These are the activations of a small neural network, seen along a few directions. Each row is one input.
Each table varies a few parts of the input and shows all the possible inputs, shuffled.
A made-up example of a description, with smaller parts first: one of 6 places along a line, together with either a single point or one of 9 places along a line or (one of 2 separate values, together with one of 8 places around a ring).
Shared parts are said once, and a part with two or three values counts as separate values.
In the rows, zero is written as 128.

Other details of the inputs shift rows strongly along two fixed directions, in all tables alike. That doesn't count.

Table:
row 1: [147 148 149 145 127 109 136 146 147 115 117]
row 2: [149 152 134 146 110 102 139 137 147 110 118]
row 3: [165 138 107 143 147 130 134 137 156 121 120]
row 4: [ 60  77 141 128 109 152 154 119 124 153 102]
row 5: [143 163 159 147 108 127 133 127 152 118 133]
row 6: [164 150  96 138 145 117 129 141 160 126 116]
row 7: [151 156 151 132 118 109 139 144 154 121 118]
row 8: [ 80  57  89  98 155 149 145 120 130 153 100]
row 9: [168 153  98 131 143 112 132 134 159 130 120]
row 10: [149 144 103  92 166 155  44 115  35 145 196]
row 11: [127 151 132 111 132 146  45 112  24 125 203]
row 12: [171 150 108 130 140 130 132 134 159 125 125]
row 13: [132 151 134  96 137 128  48 113  27 129 197]
row 14: [146 148 141 160 111 114 141 130 149 101 130]
row 15: [148 155 152 135 128 110 139 142 149 115 122]
row 16: [150 140 106  92 176 160  45 115  41 132 196]
row 17: [143 146 141 137 120 105 140 130 145 103 125]
row 18: [144 152 141 143 103 118 137 123 146 111 134]
row 19: [ 65  82 145 123 107 147 154 113 124 156 110]
row 20: [ 62  66 136 101 121 137 152 126 111 164 101]
row 21: [ 60  71 145 132 116 153 152 119 127 145 106]
row 22: [ 52  57 130 114 113 149 157 108 114 140 111]
row 23: [164 143 100 140 152 118 130 140 165 119 116]
row 24: [168 148 104 142 139 128 136 139 159 126 117]
row 25: [151 152 140 135 109 103 140 132 152 110 122]
row 26: [ 56  73 147 118 119 157 149 114 117 146 115]
row 27: [ 83  61  88  93 146 149 142 121 131 161 100]
row 28: [146 157 140 148 103 112 139 123 141 114 136]
row 29: [146 154 143 140 121 110 135 147 143 124 116]
row 30: [148 144 139 150 117 103 140 136 150 103 119]
Description of these inputs: one of 5 places around a ring, together with either one of 2 separate values or one of 4 places along a line.
Changing only the place on the ring of 5 turns row 27 into row 23. The same change can be made to row 18. Which row results?
Answer: row 14
List by row number the other rows that have the place on the ring of 5 in common with row 24.
Answer: row 2, row 4, row 6, row 11, row 29
A walk changes only the place on the line of 4. It starts at row 26 and steps to row 22. List the rest of the walk in order.
Answer: row 17, row 15
Change only the place on the line of 4 in row 5. List by row number the other rows that result.
Answer: row 7, row 18, row 25
